These are the activations of a small neural network, seen along a few directions. Each row is one input.
Each table varies a few parts of the input and shows all the possible inputs, shuffled.
Descriptions start from the smaller parts, as in this example, which fits no table here: line(6) and (point or line(9) or (values(3) and ring(8))).
Shared parts are said once, and a part with two or three values counts as separate values.

Other details of the inputs vary at random and push rows far along two fixed directions, the same in every table; ignore that.

Table:
x1: [ -6  12   7   2  29 -19  11 -23  18  18 -17   0  18   0  25  17 -13]
x2: [ -5  -6  -2  10 -12   4   8  25 -11 -10   5 -23  15 -14  -6   0  24]
x3: [ 11  -2   5 -27 -18  -5 -19 -26  -5  -4   5  39 -21  15  -8  13 -30]
x4: [  1   1   1  12   9  -9   4   4   1   3 -10 -10   9  -5   0   3  10]
x5: [ -3  21  14   7  46 -25  16 -42  24  27 -24   1  27   7  37  28 -23]
x6: [  5  -9  -8 -28 -33  -4 -20  -3  -9 -11  11  29 -24  11 -12 -13 -16]
x7: [  1  -4  -6 -14  -7  -3 -12 -16   3   2   4  16  -8   5   4  -6 -12]
x8: [  0 -12 -12  27 -11   5   7  44 -12 -12   2 -29  10 -22 -17 -15  35]
x9: [ -2 -11 -12  -3 -16   7  -3   6  -6  -4   6  -7  -2  -9  -4 -16   9]
x10: [  6  -2  12 -22 -26  28 -13  -3  -2 -20  15  31 -39  27 -18 -14  -9]
x11: [ 5  0 -1  2 -5 -3  3  2  0 -3 -2  4  7 -2  5 -1 -1]
x12: [ -5  -7  -7  21 -10   2   4  28 -10  -2   1 -20  10 -16 -14  -1  17]
x13: [ -2  -8 -12  10  -3  -4   1  20  -2  -5   5 -18   2 -11   1 -11  10]
x14: [  9   3   3 -16  -2  -9 -14 -11  -5  -5  -1  16  -6   9  -5   3  -9]
x15: [ -7  -1  -4  10  13 -14   6   2   6   6  -4 -18   9  -6  12   0   4]
x16: [ -8 -10 -13  17   3   4   6  16  -4   0   2 -30  11 -17   4 -14  20]
x17: [  7  -3   6 -12 -11  -5  -6 -15  -3  -3   2  15  -9   5  -4  13 -12]
x18: [ -1  -2   1   9  15   4   7 -14   3   9  -5 -11  14 -10   6  14  -1]
x19: [ -8  -5  -1   7 -27  29  13  48 -11 -12  10 -18 -13   4 -28 -12  32]
x20: [ 13  -6  -3 -26 -35  14 -20 -14 -15 -17  10  28 -19   5  -8  -4  -9]
x21: [-10   4  16  14  12  13  20  12  12  -3  -2 -17  -1  11  -3   0   9]
x22: [ -3 -14 -13   7 -13   4  -5  20  -8  -8  11 -12  -3 -10  -3 -18  17]
x23: [ -1   8   6   1  14 -11   8 -10   4   6  -6  -2  20   2  13   9  -3]
x24: [ -6   0  -5   8   9   2   9  -2   4   7  -6 -11  16 -13  11  -3   7]
x25: [ 14  -8  -5 -26 -27   6 -24 -12 -14 -13  12  26 -29   4  -8 -19 -11]
x26: [-12  11   5   9  13  16  17  17   6  11  -5 -10   0  12  -4   8   4]
x27: [  7   5   1 -17  -1 -11 -12 -13  -4  -3   4  16  -9   7  -3  -1  -6]
x28: [ -1  20  10   7  46 -18  11 -37  25  23 -20  -1  24   1  35  33 -27]
x29: [ -4 -12 -14  26 -10  12   8  34 -15 -10   7 -30   8 -25 -14 -22  41]
x30: [ 10  14   8 -34 -13  17 -12 -13   4  -2   5  40 -36  33 -10   6 -26]
x31: [  4   7  18 -26  -9  12 -10 -19   6 -11   5  38 -35  36  -9   0 -31]
x32: [ -7   0  10  17   3  20  17  26   7 -10   4 -18  -6   5  -9  -9  13]
x33: [ -6 -21 -18  10 -30   4  -3  45 -19 -18  14 -19  -5 -13 -17 -25  26]
x34: [ -5 -16 -13  27 -22   5  11  52 -18 -15   9 -33   6 -24 -22 -23  49]
x35: [-11  11  20   8  28   8  19  -2  17   3  -4 -15   5  16   3   7  -1]
x36: [ 12   0  -2 -29 -21  -4 -17 -14  -1  -8   4  36 -20  10  -1  -3 -22]
x37: [ -5   9   4   8  21 -10   8 -13   9  11 -10  -3  17  -2  17  21 -11]
x38: [ -2  15   4  12  44 -15   3 -31  18  22 -12   1  14  -1  24  14  -9]
x39: [  8  -2  11 -25 -27  31 -12  -6  -5 -21  13  28 -39  25 -18 -16 -11]
x40: [-10 -13 -11  21 -11   9  11  35  -7  -5   4 -24  15 -22  -5 -16  32]
x41: [ 15  -6  -4 -24 -32  -1 -26  -3 -16 -17   7  37 -27  13 -19  -9 -13]
x42: [  7  -1   3 -15  -5 -12 -10 -12  -1  -1   2  14 -15   5   3  -4 -12]
x43: [ -4  14  12  10  52 -14  10 -44  24  29 -17  -1  23   0  30  35 -24]
x44: [ -4   3   4  10   6  -5  11   0   2   3  -7 -13  15  -9  10  13   6]
x45: [  0  11   8 -13   1  23  -1  -4   5   7   2  17 -19  22  -5   5  -8]
x46: [ -6 -17 -10  29 -30  10   9  52 -20 -14   7 -37  10 -27 -27 -13  44]
x47: [  2   2  -1   7   6   3  -3 -13   1   8  -6  -5   8  -9   1   8  -2]
x48: [ -6  16  12 -10  16  11   9  -4   9  11  -3   1  -3  23  -1  14  -7]
x49: [ 17  -7  -5 -27 -31  -2 -25  -2 -11 -16  15  30 -33   7 -12 -17 -16]
x50: [ -5  21   7  11  56 -28   9 -36  23  29 -20   2  19   4  29  23 -23]
x51: [ -5  -8  -6  18 -12   1  12  28 -10  -7   1 -14  15 -11  -5  -9  19]
x52: [ -7  -2  -4   2  11 -12   2   6   1   3   2 -18  10  -4   7  -2   5]
x53: [ -7  -3  -2   3   0  -5   8  16  -2   0   0 -15  16  -9   0  -3  13]
x54: [ 11  -8  -4 -27 -31  -4 -24  -1 -15 -14  13  32 -32  10 -14 -16 -17]
x55: [  2   4   1   5   9  -2  -7 -16   5  11  -4   4   6  -3   4  12  -8]
x56: [ -6  22  11   1  37  15  16 -21  19  24 -14  -3   3  16  16  18 -13]
x57: [  6  -8  -4 -35 -31  -5 -21  -6 -10 -12  14  24 -21  12 -13 -12 -11]
x58: [ 15   1   3 -28 -19   1 -19 -29  -4  -6   4  44 -16  17   4  -1 -22]
x59: [ -6  11   8   4  41 -23   7 -18  14  20 -10 -14  18  -1  21  11 -12]
x60: [ 5  3 -5  4  5 -8 -2  1  1 -1  0  2 -3 -4 -1 -4  3]
x61: [ -2  -8  -9  26   3   9   7  23  -8  -3  -4 -29  16 -21  -8 -12  31]
x62: [ -7   9  -2   7  35 -19  10 -19  22  21 -13 -11  18  -3  24  11 -16]
x63: [  2   1   1  -1  -2   4  -4 -10   0  -1   0   7   4  -3   7   8  -3]
x64: [  0  -4  -1  14   7  -1   9   6   2   2  -2 -14  11 -12  -1  11   4]
x65: [ -1  -8  -7  12 -12  12   8  13 -10  -7   1 -13  13 -13  -2 -12  21]
x66: [ -4  10   5   9  21 -11   4 -10   7  14  -9 -14  21  -6   6  18  -3]
x67: [ 13  -2   9 -37 -20  -4 -22 -29  -7  -8   8  37 -20  17  -9  13 -26]
x68: [ -5   9   4  12  41 -15   6 -21  16  22 -11  -9  14  -5  26   8 -11]
x69: [-10   1  -3  10  12 -10  11   6   5   8  -8  -7  16  -7   9   3   0]
x70: [  0  -9  -8  21  -2   6   1  24  -8  -5   1 -17   9 -15  -9 -10  26]
x71: [ -3  -6  -8  28  -4   4   8  31  -5  -1   0 -30  15 -23 -11  -1  22]
x72: [  8  -9  -5 -30 -36  -5 -19  -7  -8 -12  11  27 -26  11 -11 -12 -11]
Each input here is: line(6) and (values(2) or ring(10)).
The inputs of x65 and x58 match in every part but the line(6) part. If x39 is changed in the same way as x65 into x58, which row does it become?
Answer: x10
The inputs of x27 and x38 match in every part but the line(6) part. If x67 is changed in the same way as x27 into x38, which row does it become?
Answer: x43
Change only the values(2) part in x39. List by row number the other rows that result.
Answer: x56
Which other rows agree with x13 in the line(6) part? List them by row number.
Answer: x8, x11, x28, x30, x32, x36, x49, x60, x62, x64, x71
Start at x1 and move only the ring(10) part, one step at a time. The first step leads to x72. Which rows follow, in order?
Answer: x15, x42, x34, x4, x46, x17, x44, x5

Table:
x73: [  0   3  -6   9  27 -21   0 -12   9  10  -8  -8   9  -8  18  -8  -2]
x74: [ -6   8  -5   7  44 -25   1 -26  20  24 -12 -13  13  -5  28   5 -18]
x75: [  6 -10  -1   8 -34  29  -2  26 -16 -22  10   4 -13  -3 -25 -12  22]
x76: [-11   0  -5  20   4  -9  17  34   1   3  -4 -23  13  -8  -2  -3  16]
x77: [-16   1   0  32  24  14  22  18   7  15  -6 -40  19 -13  -1   4  23]
x78: [ 16  -1  -9 -29 -18 -10 -28 -27  -4  -3   3  44 -25  10   3  -8 -27]
x79: [  0  -9  -8  -9 -36   5  -7  34 -19 -14  13   4 -10   1 -26 -10  11]
x80: [  4 -18 -14  -6 -38   7 -17  15 -22 -13  14   1 -10 -13 -22 -14  15]
x81: [-12  -7   4  29   5  -3  22  38  -4  -5   0 -44  23 -16  -9   4  27]
x82: [ -5  16   8  12  47  -7  11 -17  22  18 -13  -9   4   9  21   0  -8]
x83: [-14  12  10   2  35   7  23 -26  25  17 -11 -10  18   9  33   6 -11]
x84: [  5  -8  -4 -10 -44  15  -3  29 -22 -15  10   4  -6  -3 -28   5  14]
x85: [-7 10  1 10 27  8  7 -6 11 18 -8 -6  7  4  8  8 -3]
x86: [-12  -2  -5  19  17   9  13  25   7   4   3 -32  -2  -5  -2 -16  17]
x87: [ -3   6  12  12  27   8   9 -12  12   7  -5 -12   5   2   6  10  -3]
x88: [ 10   6   0 -24 -12  10 -18 -17   2  -3   4  39 -33  22  -3  -9 -23]
x89: [  0   5  10 -42 -14  -8  -5 -29   7  -4   3  34 -11  27  15   4 -32]
x90: [  4  -5   4   3 -24   2   3  19 -11 -15   3   5   1  -1 -15   5   8]
x91: [  4  10   8  14  39 -21   4 -34  14  12 -16  -4  24  -8  25  16  -9]
x92: [  8  -9 -12  -1 -31  13 -10  10 -19  -7   6   1   3 -18 -13   2  15]
x93: [ 11   6   6 -37 -14 -18 -21 -15   0  -9   6  40 -31  27  -4  -6 -27]
x94: [ 10   5   6 -15  15 -16 -16 -46   8   6  -5  21  -2   4  15  15 -30]
x95: [ -4  11  -5   9  39 -18   1 -28  14  28 -15  -4  24  -8  25  17 -15]
x96: [  4  -7  -6   0 -36  37  -3  25 -18 -13  11  -1 -11  -5 -27  -4  22]
x97: [  2   8   5 -29   6 -21 -12 -18   9   5   2  22 -21  22   5   4 -33]
x98: [ -3  -1   7  28  11  14  15  17   0  -7  -2 -24  10  -8  -5  -6  26]
x99: [  5  -5   8   0 -19  -4   0  17 -11 -20   5   1  -2   2 -15  -2  11]
x100: [-15 -13 -11  16  -2   4  19  18  -1  -1   2 -34  28 -23  17 -17  26]
x101: [ -4  -7  -1  -5 -23   0  -1  22 -12  -6   8  -4  -5   1 -20   2   8]
x102: [ 21  -2   1 -25 -24  -3 -26 -34  -8 -10   2  47 -17   6  -2   6 -24]
The inputs of x84 and x92 match in every part but one. If x89 is changed in the same way as x84 into x92, which row does it become?
Answer: x100
What do these inputs look like to the network?
Answer: values(3) and (point or line(9))
Change only the line(9) part in x87. List by row number the other rows that result.
Answer: x75, x77, x82, x85, x86, x88, x96, x98

Table:
x103: [ 12 -10  -9   5 -12 -12 -15  -2 -10 -10   2  10  -4 -14  -4  -7   0]
x104: [ -2  -9  -2  -7  -7  -2  -5   2   0  -9   7   1 -12   5  -1 -22   1]
x105: [  1  -3 -10  -8  -6   0  -8   7  -1  -2   5   2 -15   2  -4 -20  -2]
x106: [  1  -5   3  -8 -23  12  -2   0 -11  -4   5   3   2  -3 -12  18  -1]
x107: [ -1  -6  -8  -7  -5   1  -8   6  -2  -5   8   3 -12   4   0 -20  -2]
x108: [-15   9   2  29  30  12  25  17  12  17  -9 -28  14  -3   5   7  16]
x109: [  2  25  22 -20  31 -28   3 -38  20  18 -16  26   4  29  17  39 -42]
x110: [-12  10   4  26  30  11  25  16  13  15 -11 -32  17  -4   3   7  13]
x111: [ -2  -2  11  -5 -10  16   4   4   0 -10   6   4 -12  13 -10  -6   3]
x112: [ -1  -3 -11  -4  -6   1  -8   8  -1   1   6   6 -17   3  -1 -19   1]
x113: [ 11  -7 -10  -3 -10  -9 -18  -5 -14  -3   4   6  -2 -13  -8  -5   6]
x114: [  1 -12 -10 -11 -21  -6 -11  -3  -9  -3   7   1   2 -12  -3   2  -2]
x115: [ -2   1   5  -5  -7  19   1   9  -1  -6   7   6 -12  12 -10  -5   0]
x116: [ 12  -2   4   7 -15   7  -7   1  -9 -11   0  11  -4  -4 -14  10   2]
x117: [  0  -4  -3 -12 -14 -26  -6  16  -6  -8   5   4  -5   3  -6  -7  -3]
x118: [  4  -2   0  -7 -25  14   2  -1  -9  -9   0  12   8  -2  -2   7   5]
x119: [-10  -4 -11  25  14 -10  20   8   2  10 -10 -30  41 -29  23  -1  21]
x120: [ 10   0   2   0 -13  11 -11  -1 -13  -4   1   8  -2  -3 -18  12   8]
x121: [  4  17  11 -21  41 -21  -7 -56  26  16 -10  21  -8  21  34   8 -40]
x122: [-12   7  11  25  30  11  27  11  14   6  -6 -35  17  -3   9   5  18]
The inputs of x113 and x120 match in every part but one. If x121 is changed in the same way as x113 into x120, which row does it become?
Answer: x122
What do these inputs look like to the network?
Answer: values(2) and (point or line(4) or line(5))
Change only the line(4) part in x116. List by row number the other rows that result.
Answer: x106, x118, x120
Change only the values(2) part in x106. List by row number the other rows that result.
Answer: x114
